Each row below holds a small network's activations on one input, seen along a few directions.
In each table, some parts of the input vary, and every possible input appears once, in random order.
Descriptions start from the smaller parts, as in this example, which fits no table here: values(3) and (point or ring(9) or (line(4) and ring(5))).
Shared parts are said once, and a part with two or three values counts as separate values.

Other details of the inputs vary at random and push rows far along two fixed directions, the same in every table; ignore that.

Table:
row 1: 21 -10 -23 8 2 5 19 6 -18 1 1 16 -16
row 2: -10 26 1 -11 2 -3 -3 12 20 11 -4 -6 -6
row 3: 34 -37 -6 11 -8 31 -3 23 -33 -15 34 4 1
row 4: 18 -14 12 -2 11 40 -28 32 2 -8 33 -16 11
row 5: -23 34 8 -18 5 1 -20 8 26 21 11 -13 5
row 6: 26 -14 -24 6 11 14 11 11 -27 3 11 3 -8
row 7: -33 41 9 -31 20 -3 -42 13 49 9 1 -32 7
row 8: 9 -8 -10 1 9 16 6 12 -13 16 26 11 -10
row 9: 16 -15 -24 9 10 -4 25 -15 -31 11 -5 16 -3
row 10: 21 18 3 -20 9 17 -7 -18 -7 -9 25 -7 -29
row 11: -11 15 17 -12 -5 6 -24 7 27 -9 -9 -18 20
row 12: 9 -14 14 -2 12 31 -23 16 3 0 28 -8 16
row 13: 10 1 -22 19 -8 -20 38 -13 -31 5 -20 17 -13
row 14: 13 -2 -23 -3 -4 -3 10 4 -19 0 3 4 -4
row 15: -1 28 31 -8 -13 -24 12 -55 13 -22 -35 -3 -12
row 16: -5 -1 -19 -5 0 -16 5 -5 -12 -1 -4 3 -7
row 17: -24 16 16 -6 -11 -25 4 -30 21 0 -41 -2 23
row 18: -12 19 27 -5 -5 15 -27 24 26 -2 13 -20 12
row 19: -12 30 -4 -14 -6 -10 -10 9 17 9 -3 -12 2
row 20: -14 -1 17 11 -7 -17 7 -8 8 -7 -19 5 -4
row 21: 14 -23 -29 16 10 -9 29 -11 -28 -2 -8 16 -18
row 22: 17 -33 10 12 6 43 -26 39 -23 -9 57 -5 -7
row 23: -14 16 6 -21 19 28 -42 40 26 10 44 -20 -10
row 24: 18 -16 12 -1 11 45 -29 37 11 -9 39 -14 7
row 25: 11 -13 -28 7 -6 -19 34 -23 -36 7 -12 23 -4
row 26: -10 24 -13 -2 1 -28 22 -18 18 5 -41 1 -1
row 27: 11 -21 -34 12 2 -17 28 -18 -39 -2 -17 15 -14
row 28: 12 -23 2 17 -1 1 19 -15 -9 -2 -9 14 6
row 29: -13 5 15 16 -17 -28 25 -29 -2 4 -33 11 10
row 30: 1 -1 6 14 -23 -22 19 -14 -9 -8 -28 7 7
row 31: 12 -28 5 10 -6 18 -15 19 -18 -9 31 -3 -3
row 32: 18 -20 -1 20 -10 0 22 -5 -12 -13 -14 18 -3
row 33: -24 29 9 -22 14 17 -45 33 30 11 35 -28 -4
row 34: 18 -11 -29 5 0 -3 22 -5 -31 0 -9 9 -6
row 35: 18 -32 3 26 -9 0 32 -12 -32 0 -3 26 -4
row 36: -15 -1 8 0 -5 -14 -5 -13 7 -12 -24 -5 9
row 37: 16 -33 7 9 7 35 -19 28 -7 -13 39 2 -8
row 38: 9 -8 -16 -12 12 25 -14 13 -11 13 30 -5 3
row 39: -20 27 31 -9 -7 -2 -17 11 41 -2 -12 -14 10
row 40: -25 17 23 -15 -11 -15 -11 -12 28 0 -16 -8 23
row 41: -28 16 23 -17 -6 -10 -30 4 33 -10 -6 -19 15
row 42: -20 26 -4 -10 -9 -29 8 -18 10 18 -20 1 5
row 43: -7 3 -13 -2 6 -12 6 -3 4 3 -9 6 -15
row 44: -17 23 -2 -14 4 -12 1 -9 27 15 -13 4 1
row 45: 17 -37 -3 20 7 15 7 4 -18 -15 11 8 -5
row 46: 9 -26 -3 23 0 -15 22 -20 -24 -15 -23 12 0
row 47: -21 27 -5 -11 7 -22 9 -20 29 15 -28 -1 6
row 48: 14 -16 -20 1 6 18 -13 24 -25 3 41 0 -15
row 49: -22 16 20 0 -11 -25 10 -26 32 1 -38 8 13
row 50: -11 5 17 1 -16 -13 0 -12 7 4 -10 0 14
Each input here is: values(2) and (point or (values(3) and ring(8))).
Q: Changing only the values(2) part turns row 48 into row 31. The same change can be made to row 42. Which row results?
A: row 50
Q: Changing only the values(2) part turns row 46 into row 7. The same change can be made to row 3. Which row results?
A: row 14
Q: Change only the values(3) part in row 33. List by row number the other rows that result.
A: row 5, row 13
Q: Change only the values(3) part in row 16. List by row number the other rows that result.
A: row 14, row 25
Q: Change only the values(2) part in row 32. List by row number the other rows that result.
A: row 1

Table:
row 51: 22 -12 -4 1 6 30 -7 19 -22 -7 39 7 -24
row 52: 9 -21 -2 13 -1 -4 18 0 -17 -9 -20 8 11
row 53: -16 10 -7 -21 9 14 -42 28 25 5 22 -19 10
row 54: -7 26 -9 -4 3 -30 17 -21 9 2 -40 -5 4
row 55: -6 1 -17 1 2 -10 15 -5 11 9 -18 9 2
row 56: -2 -3 -2 -20 19 35 -41 40 20 17 54 -10 8
row 57: -9 -12 19 -8 12 37 -46 48 15 -2 46 -23 7
row 58: 32 -33 -18 3 9 33 -5 8 -44 -13 35 6 -20
row 59: -22 18 -9 3 -11 -35 18 -9 14 7 -34 11 -2
row 60: -21 11 19 -3 3 2 -8 4 33 3 -19 -7 17
row 61: 29 -44 -3 23 -4 15 9 3 -35 -19 28 8 -15
row 62: 5 6 0 -9 8 11 3 -10 7 -2 0 2 -11
row 63: 12 4 -14 8 -8 -14 25 -9 -23 10 -12 6 -10
row 64: -7 8 -6 -1 9 -8 -4 3 0 4 4 -10 -11
row 65: 26 -22 7 15 -17 10 11 -1 -23 -9 11 6 -4
row 66: 5 -7 18 4 -1 3 -5 -11 7 -4 6 2 5
row 67: 15 -27 -2 24 -18 -9 31 -4 -35 0 -18 19 2
row 68: 22 -23 6 12 2 26 1 2 -3 -11 17 3 -2
row 69: 33 -34 -1 28 -8 19 11 8 -34 -16 26 17 -15
row 70: -11 23 8 -20 21 16 -32 17 27 18 28 -19 4
row 71: -6 -9 22 -6 14 32 -34 31 16 8 34 -10 16
row 72: 25 -34 -8 24 -11 -2 17 -18 -36 -21 -5 12 -5
row 73: -13 13 3 -7 -2 -25 10 -23 3 -7 -21 0 -16
row 74: -32 31 2 -24 -3 -8 -21 6 36 16 1 -12 20
row 75: -25 31 -2 -12 -16 -36 8 -8 26 14 -35 -2 10
row 76: -22 31 14 -18 2 -29 5 -35 26 6 -31 2 -1
row 77: 20 -13 -26 19 7 -5 37 -17 -27 6 -14 16 -14
row 78: -26 10 -11 -2 -6 -40 14 -13 12 5 -33 3 -2
row 79: -7 15 -4 -14 15 18 -36 20 11 4 22 -24 0
row 80: 14 -2 -14 10 7 12 3 17 -19 4 22 4 -18
row 81: 1 -24 -3 17 -5 -5 9 -4 -22 -8 -18 6 7
row 82: -24 35 11 -19 -9 -26 7 -35 17 4 -30 -1 4
row 83: -15 35 16 -23 -10 -14 -4 -13 21 4 -19 -9 -4
row 84: -15 23 31 -18 -4 16 -38 6 36 -3 22 -21 19
row 85: -11 27 4 -20 11 21 -31 18 19 16 33 -22 8
row 86: 1 6 12 2 -9 -19 11 -21 12 -17 -31 -2 10
row 87: 20 -22 -28 5 5 6 10 13 -21 -1 7 11 1
row 88: 16 -2 -10 -3 2 -9 20 -20 -16 -12 -17 8 -8
row 89: -24 12 15 12 -13 -29 15 -9 12 -1 -42 8 6
row 90: 14 -33 -6 25 -10 1 26 -8 -40 -1 -1 21 9
Q: What is each input in this table made of?
A: ring(5) and ring(8)
Q: Changing only the ring(8) part turns row 88 into row 76. The same change can be made to row 52. Which row results?
A: row 71
Q: Change only the ring(5) part in row 83. List by row number the other rows that result.
A: row 63, row 65, row 67, row 75
Q: A walk changes only the ring(8) part. It starts at row 55 and steps to row 87. List the rest of the walk in order.
A: row 53, row 78, row 59, row 75, row 74, row 56

Table:
row 91: 9 -19 -14 9 -10 -15 16 -2 -24 -7 -12 6 4
row 92: -14 21 18 -23 11 22 -36 12 41 10 21 -12 18
row 93: 2 11 -1 6 -4 -23 22 -18 2 -10 -34 0 -10
row 94: -17 24 11 -11 -12 -29 7 -36 15 5 -32 1 7
row 95: -7 -7 -4 7 9 -20 11 -20 -3 -10 -32 5 3
row 96: -36 33 22 -14 -3 -32 2 -36 39 13 -49 -4 18
row 97: -3 2 16 -9 19 23 -36 20 19 -6 28 -18 -7
row 98: -27 18 7 -15 2 -15 -13 -10 35 -7 -28 -14 9
row 99: 4 -1 -2 0 -3 -10 24 -19 -2 5 -19 14 9
row 100: -36 30 16 1 -6 -39 14 -25 38 14 -46 -2 8
row 101: -19 19 13 -4 -10 -28 9 -38 11 5 -29 -2 6
row 102: 11 1 10 -12 12 27 -32 28 18 -7 31 -18 -8
row 103: -28 18 22 -13 5 10 -40 29 32 9 20 -18 12
row 104: 36 -39 -23 22 -2 17 9 17 -50 -8 20 8 -2
row 105: -38 36 22 -16 0 -14 -17 2 57 12 -15 -10 14
row 106: 14 -17 6 7 4 16 -3 4 -25 -7 28 4 -15
row 107: 23 -14 -1 5 -3 20 1 10 -24 -10 30 7 -15
row 108: 4 1 11 -12 4 34 -32 23 4 -6 48 -9 -11
row 109: -10 17 1 11 -11 -22 24 -14 14 10 -35 7 4
row 110: -12 -5 -1 12 -15 -27 19 -9 -7 4 -25 14 0
row 111: 7 10 11 -16 5 39 -32 21 7 3 43 -19 9
row 112: 19 -8 -6 15 -12 -8 34 -15 -34 -10 -10 14 -18
row 113: 10 3 7 -13 1 27 -22 12 4 1 36 -9 6
row 114: 18 -28 -14 21 -17 -11 29 0 -38 3 -12 22 -9
row 115: 40 -41 -26 17 8 30 8 15 -44 -14 17 9 -11
row 116: 12 -8 -6 9 -6 -9 38 -21 -17 6 -25 14 4
row 117: 6 -10 -4 8 3 -5 12 -9 -6 -12 -6 5 -15
row 118: 20 -17 -5 11 6 24 -1 26 -6 6 33 9 0
row 119: -10 38 -45 -41 35 14 -28 34 10 36 44 -18 -21
row 120: 25 -31 -24 18 4 0 26 -6 -33 -18 -7 17 -4
row 121: -7 -10 4 -6 5 14 -29 21 4 -2 27 -18 9
row 122: 19 -28 -18 31 -13 -8 35 -1 -48 0 -13 25 -4
row 123: -17 0 -2 -4 -5 -4 -16 6 10 -5 3 -10 11
Q: What is each input in this table made of?
A: point or (line(4) and ring(8))
Q: A walk changes only the line(4) part. It starts at row 101 and steps to row 94. List the rest of the walk in order.
A: row 113, row 111

Table:
row 124: -6 -7 7 -1 -1 -7 -3 -11 4 -8 -13 -2 12
row 125: 16 -3 2 0 2 20 -5 10 -7 -2 29 0 -16
row 126: 8 -24 -11 16 -4 12 12 24 -22 22 21 17 9
row 127: 21 -22 -28 8 7 12 13 7 -28 2 9 10 -3
row 128: 4 -8 -15 3 11 13 -8 25 -8 1 22 -1 -15
row 129: 10 -16 5 6 -3 17 -15 15 -13 -13 21 -8 -1
row 130: 3 14 5 -10 1 1 4 -14 9 4 -6 0 3
row 131: 11 -5 3 -5 0 16 -9 5 -15 -1 33 0 -11
row 132: 2 -4 5 21 -21 -23 44 -26 -18 19 -24 31 7
row 133: -7 6 14 -10 2 4 -15 4 21 -8 -7 -12 15
row 134: -10 10 15 -4 -7 -1 -16 7 16 -12 -5 -14 3
row 135: -6 2 10 5 -6 -8 -3 0 10 -14 -13 -5 -2
row 136: -8 16 11 -17 3 3 -12 -12 16 6 5 -6 6
row 137: -4 -2 10 -2 0 -4 -5 -7 7 -8 -13 -7 14
row 138: -15 13 -6 -11 16 0 -11 10 24 8 -4 -7 4
row 139: 4 -23 14 16 -10 21 -5 24 -5 7 23 7 17
row 140: -9 22 14 -11 4 1 -10 1 20 2 5 -6 -11
row 141: 17 -24 1 7 7 22 -7 13 -5 -11 15 0 3
row 142: -6 17 10 -11 10 7 -7 -7 24 6 1 -4 -1
row 143: -7 -2 10 8 -2 -6 -3 2 7 -12 -11 -3 -6
row 144: -5 22 11 -11 -5 -2 -9 -6 8 1 6 -8 -3
row 145: -9 11 -9 -2 0 -12 -1 7 8 3 -9 -4 -8
row 146: -6 -4 9 3 6 -3 -1 -4 15 -8 -17 -2 5
row 147: 22 -26 -28 15 -1 5 15 8 -45 -1 16 10 -14
row 148: 3 -7 -23 9 -2 -28 31 -24 -22 5 -33 13 2
row 149: -11 -1 11 1 -9 -11 -8 -5 3 -11 -9 -7 2
row 150: 17 -1 2 -4 -1 21 -6 10 -12 -1 28 -1 -12
row 151: 6 4 -2 2 -5 -15 25 -34 -10 4 -21 9 1
row 152: -7 12 -12 -4 -3 -13 3 4 0 1 -10 -3 -4
row 153: -13 7 -10 -5 -2 -18 -2 -1 -3 3 -6 -2 -4
row 154: -2 -9 -25 9 -3 -29 30 -28 -22 4 -32 16 1
row 155: -1 16 9 -11 6 5 -4 -7 20 4 1 -3 2
row 156: -11 13 -7 -11 11 -1 -10 8 22 7 -5 -8 6
Q: What is each input in this table made of?
A: values(3) and (point or (values(2) and line(5)))
Q: Changing only the values(3) part turns row 140 into row 143. The same change can be made to row 150. Which row results?
A: row 134
Q: Change only the values(2) part in row 138. List by row number the other rows that result.
A: row 128
Q: Change only the line(5) part in row 141. List by row number the other rows that result.
A: row 124, row 133, row 137, row 146
Q: Change only the values(2) part in row 145. List by row number the other rows that result.
A: row 156
